These are the activations of a small neural network, seen along a few directions. Each row is one input.
In each table, some parts of the input vary, and every possible input appears once, in random order.
Descriptions start from the smaller parts, as in this example, which fits no table here: ring(8) and (point or ring(11) or (values(3) and line(6))).
Shared parts are said once, and a part with two or three values counts as separate values.

Other details of the inputs vary at random and push rows far along two fixed directions, the same in every table; ignore that.

A family of inputs:
R1: [ -2 -15   1   1  13   3  -3  21  17 -11   2]
R2: [-23 -38  -5  25 -21 -47  -7 -38  -4  20 -18]
R3: [  5 -25   1  -6  16   5   0  12  10 -11   7]
R4: [  3 -23  -1  -6  13   8  -2  12  11 -14   4]
R5: [  1 -15   4  -2  29   0  -9  33  12 -20   3]
R6: [  1 -20  -1  -5  14   8  -5  13  15 -15   3]
R7: [-19 -43  -3  22 -18 -49  -2 -38  -9  23 -14]
R8: [  7  12   0  -4 -11  10   5 -12  -9   4   3]
R9: [  8  34  -1 -10 -11  21  10 -11  -9   5   6]
R10: [ 10  11   2  -5  -8   8   7 -12 -11   7   6]
R11: [-1 21  0 -2 -3 -3 10 -2 -7  7  2]
R12: [  8  28  -1  -5 -14  17   2 -17 -11   5   3]
R13: [ 11  29   0 -10 -12  22  14 -12 -13   5   9]
R14: [  2 -22   1  -1  12   6 -10  15  16 -16   1]
R15: [ 2 22  2 -2 -6 -3  8 -1 -8  7  0]
R16: [ -1 -13  -1   1  14   4 -10  20  12 -10  -2]
R17: [-28 -30  -6  22 -14 -60  -2 -29  -7  23 -19]
R18: [ 13  32  -1 -12 -11  25   8 -16 -18   9   9]
R19: [  0 -17   2  -3  25   3 -10  33  15 -18   1]
R20: [ -1 -15   1  -7  30  -3  -3  32  14 -20   4]
R21: [  9  11   2  -5  -8   8   9 -12 -10   7   7]
R22: [ 1 22  1 -2 -6 -3  9 -1 -8  6  1]
R23: [  8  40   1  -6 -11  14  13  -3 -10   9   4]
R24: [  8  34   0  -6 -11  21  10  -9  -8   5   6]
R25: [  2  18   1   0 -10   5   3  -6  -4   7   0]
R26: [  4  10  -4  -4 -10  13  -1 -13  -9   4   1]
R27: [  3  24   3  -1  -2  -5   5  -3 -13   5   1]
R28: [  3 -19   1  -1  12   8  -8  14  15 -16   3]
R29: [ -3 -19  -1   1  13   7 -14  19  16 -12  -2]
R30: [  2  12   0   1 -10   6   2  -9  -3   4   0]
R31: [  5  36   2  -4 -10   4   9  -6 -15  10   2]
R32: [ -1 -16   2  -3  29  -2  -3  33  15 -19   5]
R33: [  1 -20   1   1  12   5 -10  17  16 -14   0]
R34: [  6  11  -2  -4 -11  12   1 -12  -9   4   3]
R35: [ -1 -12   3  -1  20  -8  -3  25  10 -14   1]
R36: [ -1 -17  -2  -1  11  11 -14  15  14 -13  -1]
R37: [  3  15  -1  -1 -10  10  -2 -10  -5   4   0]
R38: [  2 -14   4  -4  27  -2  -5  34  14 -20   3]
R39: [-26 -32  -7  24 -17 -56  -2 -29  -4  24 -21]
R40: [  4  28   0  -2 -14  11   3 -11  -9  10   1]
R41: [ 13  31   0 -10 -14  23  12 -13 -14   5   9]
R42: [ -1 -12   1   2  16  -1   1  23  15  -9   0]
R43: [ -2 -26  14  -7  28   9  -4  29   8 -22  -4]
R44: [-23 -35  -8  23 -21 -39 -16 -37  -5  18 -19]
R45: [  9  11   1  -5  -8  10   4 -13 -12   7   6]
R46: [ 0 18 -2 -3 -8  5  7 -7 -4  7  1]
R47: [  6  34   0  -2 -12  10   7  -9 -12  11   1]
R48: [-23 -32  -4  27 -20 -54  -6 -28  -4  24 -22]
R49: [ -1 -15   2   1  12   4  -6  21  17 -12   1]
Each input here is: point or (line(6) and line(8)).
A walk changes only the line(8) part. It starts at R3 and steps to R4. List the rest of the walk in order. -> R6, R9, R46, R39, R17, R20
Change only the line(8) part in R49. List by row number the other rows that result. -> R21, R22, R23, R28, R30, R35, R41

A family of inputs:
R50: [ -2  11  -1   1  -8   0   5 -11  -5   7  -2]
R51: [ -2   9   0   1 -10   2   3 -13  -6   6  -3]
R52: [  9  10   4 -11  15  27  -3  25   9 -16   7]
R53: [-1 15 -1  4 -8 -7  6 -5 -4  9 -1]
R54: [ 5 -6  2 -3  5 10 -6  8  4 -6  2]
R55: [ 7 -3 -1 -7 10 11  2 13  8 -9  7]
R56: [ -1 -11   5  -1  10  -6  -2   3  -6  -4  -2]
R57: [-3 16 -3  1 -7 -6  2 -7 -6  8 -3]
R58: [ -1   9   3  -3  -2  -5   6 -11 -16   6   0]
R59: [  3 -12  -1   1   3  -2  -8   0   2  -4   2]
R60: [-5 -5 -2  3  4 -7 -3  6  6 -2 -3]
R61: [  0  -8   5  -1   8 -10   6   4  -5  -1   1]
R62: [-3 -9  1  3  3 -1 -6  2  4 -3 -4]
R63: [-3 -8  2  4  2 -2 -8  4  3 -3 -4]
R64: [ -1   8  -1  -1 -10   1   6 -12  -6   6  -1]
R65: [-4 -6  1  2  2 -6 -1  5  7 -1 -2]
R66: [  1   8  -3  -1  -8   0   5 -13  -7   7   1]
R67: [  0 -10   6  -1   8  -6  -3   3  -7  -4  -2]
R68: [  1   9   4  -3  -2  -8  10  -9 -14   7   1]
R69: [  0 -11  -4   0   4  -2  -4   0   3  -4   3]
R70: [  0   0   0  -3  10   6  -4  16   8 -10   1]
R71: [ -1 -11  -1   0   2  -3   1   2   6   0   1]
R72: [  0   7   0   1 -11   3   1 -13  -8   6  -2]
R73: [ -3 -12  -2   0   3   0  -3   1   4  -2   0]
R74: [ -1   9   0   0  -9   1   5 -13  -5   7  -2]
R75: [ -1 -11   0   1   1  -3   1   3   6  -3   0]
R76: [-3 -6  1  4  2 -6  1  6  6  0 -1]
R77: [ -3  12  -1   1  -8  -2   3 -10  -5   7  -2]
R78: [ -2 -12  -2   0   3  -1  -1   1   5  -1   0]
R79: [-3 -4 -1  3  3 -8 -1  7  7 -1 -2]
R80: [-2 16 -3  2 -7 -7  4 -5 -5  8 -2]
R81: [ -2 -10   1   2   2  -3   1   2   7  -2  -2]
R82: [ 3 18  0 -1 -3  5 -4  1 -5  1 -1]
R83: [-4 -5  0  4  4 -5 -8  6  4 -3 -4]
R84: [-2 -9  2  4  2 -1 -7  3  4 -3 -4]
R85: [ -2 -11   1   3   2   1  -5   1   4  -3  -4]
R86: [-2 -1 -2 -1 10  2 -6 15  7 -8  0]
R87: [ 6 13  2 -3 -9 12  1 -6 -7  2  1]
R88: [ -1   9   3  -3  -2  -6   8 -10 -15   6   0]
R89: [  2   8  -4  -1  -7  -2   4 -14  -7   6   4]
R90: [ 2 -9 -2  1  3 -6  2  1  4 -1  5]
R91: [ -1 -11   3   3   1   1  -6   1   4  -3  -4]
R92: [  0 -10   0   2   0  -3   3   3   5  -1   0]
R93: [ -3  -2  -2   4   3 -10   0   8   5   0  -1]
R94: [ 4 13 -2 -5 -5 11  4 -7 -6  2  4]
R95: [-1 14  0  3 -9 -3 -3 -8 -8  7 -4]
R96: [  1   9   1   2 -10  -1   9 -10  -4   9   0]
R97: [  2 -10  -3   0   3  -6   0   0   5  -2   4]
R98: [-3 -8  0  3  2 -4  1  4  7 -2 -1]
R99: [ -3 -12  -1   1   1   0  -3   1   4  -4  -2]
R100: [  1 -12   0   2   2   0  -7   1   2  -3  -1]
R101: [  1 -10  -2   2   2  -4   3   2   4   0   2]
R102: [ 1 16  0 -3 -5 10  4 -5 -4  2  1]
R103: [ 27  43   4 -28  15  61   8  28   2 -18  21]
R104: [-6 -7  0  2  3 -3 -5  4  5 -3 -3]
R105: [  2   7  -2   0  -9   2   0 -13  -8   7   0]
R106: [-4 -4 -2  4  5 -6 -9  7  3 -2 -4]
R107: [  1 -11  -2   1   4  -2  -7  -1   2  -4   2]
R108: [  2   8  -1   1 -10  -1   8 -10  -5  10   2]
R109: [-2 -8  1  4  2 -5  2  4  6  0 -1]
What is each input in this table made of? -> line(6) and (point or line(9))
The inputs of R88 and R61 match in every part but the line(6) part. If R89 is changed in the same way as R88 into R61, which row does it become? -> R90
Change only the line(6) part in R105. List by row number the other rows that result. -> R55, R66, R94, R100, R101

A family of inputs:
R110: [  2   9   1  -7  11  11   3  19   2 -10   4]
R111: [  9   2   4  -5   7  16  -6  12  -3 -10   2]
R112: [  1  36   4   2 -17   1   5 -15 -19  18  -6]
R113: [ 0 12  5  1  4 -2 -1  5 -5 -2  0]
R114: [ -3 -27  -2   5   3  -5  -1  -1   8   1  -4]
R115: [11 -2  2 -5  1 18  3 10  9 -2 10]
R116: [ 5  4  6  0  1  6 -6 -3 -8 -3  0]
R117: [ -5 -17  -3   6   4 -19   1   2   7  -1  -5]
R118: [ 3 10  3 -3  6  6 -1 15 -2 -6  0]
R119: [  2  28   3  -2 -17   4   7 -28 -23  13   1]
R120: [  6  33  -1  -1 -21  -4  14 -18 -13  18   5]
R121: [  0  25  -1  -4 -19  10  12 -26 -18  18   0]
R122: [  5  28   4   0 -20   9   3 -22 -22  17  -4]
R123: [ 10   7   1  -8  12  11   6  19   9 -10   8]
R124: [-12 -15   0   6   2 -22  -3  -1   1   1  -8]
R125: [ 3  1  2 -7  6 11  3 -1 -1 -7  6]
R126: [ -3 -21  -8   3   4  -6 -18  -1   9  -5  -2]
R127: [  8   0   1 -12   7  14   3   6   3  -9   6]
R128: [ 4  0  3 -9 10 22  0 13  4 -8  4]
R129: [ 4 12  5 -2  5  1 -4 10 -3 -4 -2]
R130: [  0 -23  -7   0  13  10 -18  16  18 -10   1]
R131: [  1 -26  -2   3   6  -3  -3   5   9  -6   1]
R132: [ -6 -26   0   2   3  -6  -3  -2   7   1  -4]
R133: [ -5  37  -3   8 -35  13   3 -22   4  11  -9]
R134: [ 2 11 -7 -3  6 13 -8 14 10 -3  3]
R135: [-12 -14   1   8  -1 -26  -5  -5  -1   4 -10]
R136: [  2  36   3  -2 -15  -2   7 -15 -20  14  -3]
R137: [-17 -21  -4  21 -28 -10 -14 -25  15   5 -18]
R138: [ 9  3  5 -6  5 12 -7  6 -4 -8  1]
R139: [-12 -17  -1   5   5 -14  -1   5   7   2  -7]
R140: [ -7 -24  -1   1   2 -12  -4  -7   2  -2  -4]
R141: [ -8 -20  -8  10  -3 -15 -16 -13   3   2  -3]
R142: [ 5  1  4 -8  8 20 -2 11  2 -7  3]
R143: [ 4 12 -8 -5  8 12 -8 18  8 -8  6]
R144: [ 0  9  3 -4  8  9  1 15  3 -3  0]
R145: [-17 -13   1  15  -7 -35  -4 -17  -7  12 -12]
R146: [ -3 -19  -1   6   8  -8   0  12  14  -1  -3]
R147: [-11 -11  -9  11   0 -21 -13  -4   6   3  -5]
R148: [ -7 -16  -1  11   2 -23   1  -3   5   3  -3]
R149: [  0  34   0  -3 -14  -3  15 -21 -16  15   3]
R150: [-12 -17  -3   6   3 -19   0   3   3   0  -6]
R151: [  3   9   2 -10  12   9   5  16   5 -10   5]
R152: [ 6  3  6 -4  7 12 -4  4 -4 -8  4]
R153: [ -6 -23   2   3   3 -12  -9  -4   0  -3  -6]
R154: [ -1 -22  -9   2   9   3 -18  10  12 -10   1]
R155: [ 6  9  1 -4 11  7  8 13  6 -8  7]
R156: [-13 -23   0  10  -5 -22  -5 -20  -6   6  -7]
R157: [  6  25  -4  -3 -20   7  14 -25 -18  14   3]
R158: [ -9 -24  -3  12  -9 -25   0 -23  -3   9  -6]
R159: [  5   7   0 -10  13  13   6  21   7 -12   7]
R160: [  6   1   2  -8   8  18  -2  11  -1 -11   4]
R161: [ 2  7  1 -8 11 13  6 17  9 -5  4]
R162: [ -3 -19   0   7   3 -11   0  11  14   2   0]
R163: [ 13  -1   1  -9   8  16   3   9   6 -10   9]
R164: [-1 11  3 -4  8  3  4  9  0 -5  3]
R165: [  6  -1   0 -11   9  19   3  11   2 -12   7]
R166: [-13 -17   0   7   4 -15  -3   4   5   3  -9]
R167: [ 1 10  5 -2  6  8 -1 14  1 -2 -2]
R168: [  6   8   2 -12  14  11   5  19   8 -11   6]
R169: [  6   0   1 -10  10  20   0  14   1 -13   6]
R170: [ -7 -24   0   2   2 -12  -6  -5   0  -3  -5]
R171: [  8   1   4  -7   8  18  -5  13  -2 -11   4]
R172: [  7  -1   0 -11   7  17   3   9   3 -10   7]
R173: [-12 -14   1  16  -7 -31  -8  -8  -7   9 -14]
R174: [  3 -26   1   2   3  -7  -4   4  11  -5   4]
R175: [10  0 -1 -8  5 12  5  3  3 -7  6]
R176: [ 2 10  2 -5  9  8  1 16  0 -8  2]
R177: [ -3 -24  -1   9  -1 -16  -2 -12   3   2  -1]
R178: [ -2 -18  -2   6   3 -14   0  12  11  -2   2]
R179: [  1  38  -9  -1 -18   0   1 -20 -13  15   0]
R180: [  7  24  -2  -1 -21  10  13 -25 -14  20   2]
R181: [-18 -12   2  22 -16 -45  -7 -27 -13  19 -17]
R182: [  8   2   5  -8   8  15  -5   9  -2 -10   3]
R183: [  9  24  -2  -2 -24   6  12 -22 -15  16   8]
R184: [  4  32  -3   1 -18  -1  16 -18 -15  17   2]
R185: [ 5  1  2 -8  6 11  4  0  1 -6  7]
R186: [-17 -15  -1  12  -4 -31   1 -14  -2   8  -8]
R187: [ 5  7 -1 -4  9 12  8 16  9 -4  3]
R188: [ -4 -24   0  11  -9 -22  -2 -16   2   8   0]
R189: [  3  32  -4   0 -18  -1  17 -17 -16  15   1]
R190: [ 6  1  5 -5  7 19 -4 11  0 -5  1]
R191: [ 8  8  3 -2  5  4  6 13  7 -4 11]
What is each input in this table made of? -> values(2) and (point or (line(4) and (point or line(9))))
The inputs of R173 and R111 match in every part but the values(2) part. If R134 is changed in the same way as R173 into R111, which row does it become? -> R130
The inputs of R186 and R125 match in every part but the values(2) part. If R176 is changed in the same way as R186 into R125, which row does it become? -> R160
The inputs of R171 and R118 match in every part but the values(2) part. If R177 is changed in the same way as R171 into R118, which row does it become? -> R148
A walk changes only the line(9) part. It starts at R122 and steps to R190. List the rest of the walk in order. -> R142, R128, R121, R132, R114, R180, R115
Change only the line(9) part in R174. List by row number the other rows that result. -> R127, R138, R140, R153, R163, R170, R175, R182
Change only the values(2) part in R182. List by row number the other rows that result. -> R136

A family of inputs:
R192: [ 11  26   2 -10  -7  29   2  -3  -4  -1   8]
R193: [ 6 16  5 -9  9 13  5 18  1 -9  3]
R194: [-16 -36   1  14   8 -32  -7   6   5   0 -11]
R195: [  6 -12  -1  -4  12  20 -10  18  15 -16   4]
R196: [ -2  15  -6   7 -32  -8  14 -39 -12  25  -2]
R197: [ 15  43   3 -13  -2  15  14   1 -16   4  12]
R198: [  6  15   4 -11  14  12   6  18   0  -6   6]
R199: [ -7 -13  -2   9 -14 -13  -1 -23 -10  13  -7]
R200: [ -9  -9  -8  10 -18 -14 -10 -25  -3  12  -8]
R201: [ -7 -12  -1   8 -16 -13  -2 -23  -8  10 -10]
R202: [  1 -15   6  -2  26   6  -7  35  19 -21   1]
R203: [ 12 -15   2  -9  16  15  -4  17   9 -16  11]
R204: [ 14  33   2 -16  -7  30  11  -9 -13   4  10]
R205: [-11  -3  -1   7  -5 -27   4 -15 -10  10  -6]
R206: [  1 -13   1  -1  25   6 -10  36  20 -20   2]
R207: [  3  -5   0  -5  17   6   7  29  20 -13   7]
R208: [  9  48  -3 -10  -6  20   6   2  -8   3   7]
R209: [ -3  14  -3   3 -25 -10   9 -42 -24  21  -2]
R210: [-18 -33   0  16   4 -32 -13   5  10   0 -12]
R211: [-12 -43   0  14   0 -21 -14  -7  10  -1 -12]
The inputs of R205 and R209 match in every part but one. If R206 is changed in the same way as R205 into R209, which row does it become? -> R195
What is each input in this table made of? -> values(2) and (point or line(9))

A family of inputs:
R212: [ -2  35   6   1 -12 -18   8 -15 -30  14  -7]
R213: [19 14 -7 -8 -7 28 -6  6  7 -8 11]
R214: [ 10  17   9 -19  13  22  10   6 -19  -3   7]
R215: [ 23   3   7 -19  15  42   2  10  -2 -21  17]
R216: [ 10 -12  -1   4 -12  -5   1 -27  -9   9   5]
R217: [  3  16  14   5   5  33   0  37  24 -12  -6]
R218: [  9   9  -5 -19  28  27  23  35  11 -18  16]
R219: [ 10  19   3  -8  20  34 -17  33   8 -20   5]
R220: [ 10  17  -1 -13   8  12  18  11  -2   2  18]
R221: [  3  13  14   8 -35  10  24 -35 -10  21  -6]
R222: [ -9 -54   4   6   6 -15 -13 -19  -1  -7 -10]
R223: [-21 -42   8   8  23 -40 -15  17   2 -11 -19]
R224: [ 11   3   2   1 -18   1   5 -36 -21  13   4]
R225: [  5  12   8 -12 -10  24   7 -30 -25   0   4]
R226: [-12 -38 -12   4   0  -9 -14  -1  29  -2  -7]
R227: [  8   6 -14 -15  11  42   2  27  24 -21   8]
R228: [-19 -14  -8   8  16 -33   8  18  12  -7 -11]
R229: [  8  19   2  -2 -11  -8  14 -23 -30  23   3]
R230: [ -8 -37  -6  10 -10 -11 -22 -13   0   0 -13]
R231: [  0  40  -5   5 -17   5  -3  -7  -4  11   5]
R232: [ -5 -20  11 -10  23   4   1  12  -8 -10   1]
R233: [ 16   8   2 -17  22  21  12  33   6 -14  23]
R234: [ -3  17   6  11 -43  12   9 -26  -4  22 -15]
R235: [ -1 -48  -4   3  12  -6  -3   6  22 -15   9]
R236: [ -2 -20  -7  10 -17 -10 -18 -20  -4  10 -10]
R237: [  3  28   2   5  -8 -24   7  -9 -20  14  -3]
R238: [-16  -6  16  19 -11 -32  13   5   3  11 -22]
R239: [ -3   5  -4  -3 -21  12 -11 -28 -16   9 -10]
R240: [ 12  25   1  -2 -14  -8  15 -23 -27  25   8]
R241: [  0   6 -10   4 -27  -1  -5 -22  -2  12   2]
R242: [-20  -2 -14  16  -3 -15  -4  -3  12   6 -13]
R243: [ -8 -12  -4  -3   7 -20  13  -4   6  11   1]
R244: [ -9  35   0   4 -17   4 -10 -25 -22  15 -12]
R245: [-18 -28  -9  19   8 -22 -20  15  25  -5  -6]
R246: [ 22   1  -5 -12   8  37 -13  24  14 -17  12]
R247: [ -8   1   0   6   2 -32   4   9   0   1   0]
R248: [  3  -3   6  -1  20 -15  -4  25  -1 -10  -2]
R249: [ 17  29  -1  -6  14  30 -13  29  10 -12  11]
R250: [ 21  -1   1 -17  13  33   6  17  14 -23  25]
R251: [ -4  39  -2  -8  -2 -13  19  -1  -2  10   0]
R252: [ -2 -24   2   8  23 -33  -7  30  14 -15  -2]
R253: [  3  16 -10  -6 -12  16  24 -24  -6   5   7]
R254: [-14 -33  -1   2  -3   1 -21 -10   0  -9 -14]
R255: [ 11  30   1  -2   6  21 -13  13  -1  -3   3]
R256: [ 12  11  -8 -14   2  37  -4  18  18 -14  15]
R257: [ -1  22  -6  14 -16 -12 -10 -14  -4  12  -3]
R258: [  0 -50  -2  13   0 -25  -7 -14  10  -4   1]
R259: [ -9 -22  15  12  -8 -16  17   1   3  14 -12]
R260: [ -1  -6   3   1  -3 -15   5 -14 -22  13  -1]
R261: [  3  27  -5 -10  15  25  -4  25  25 -11   6]
R262: [ -1   7  -5  -4 -19  -3  16 -37  -2  17   5]
R263: [  0 -22  -1   7   4 -29   4  -3  -3   8   4]
R264: [-26 -42  10   8  23 -39 -14  16   0 -13 -18]
R265: [-13 -27   0   7  24 -32  -4  32  21 -15  -1]
R266: [-14  32   3   4 -16   4 -10 -24 -23  13 -12]
The inputs of R232 and R266 match in every part but one. If R243 is changed in the same way as R232 into R266, which row does it become? -> R261
The inputs of R223 and R222 match in every part but one. If R248 is changed in the same way as R223 into R222, which row does it become? -> R224
What is each input in this table made of? -> ring(5) and (point or line(10))
Change only the line(10) part in R254. List by row number the other rows that result. -> R213, R226, R227, R230, R236, R239, R241, R246, R256
Change only the ring(5) part in R256. List by row number the other rows that result. -> R220, R235, R245, R265
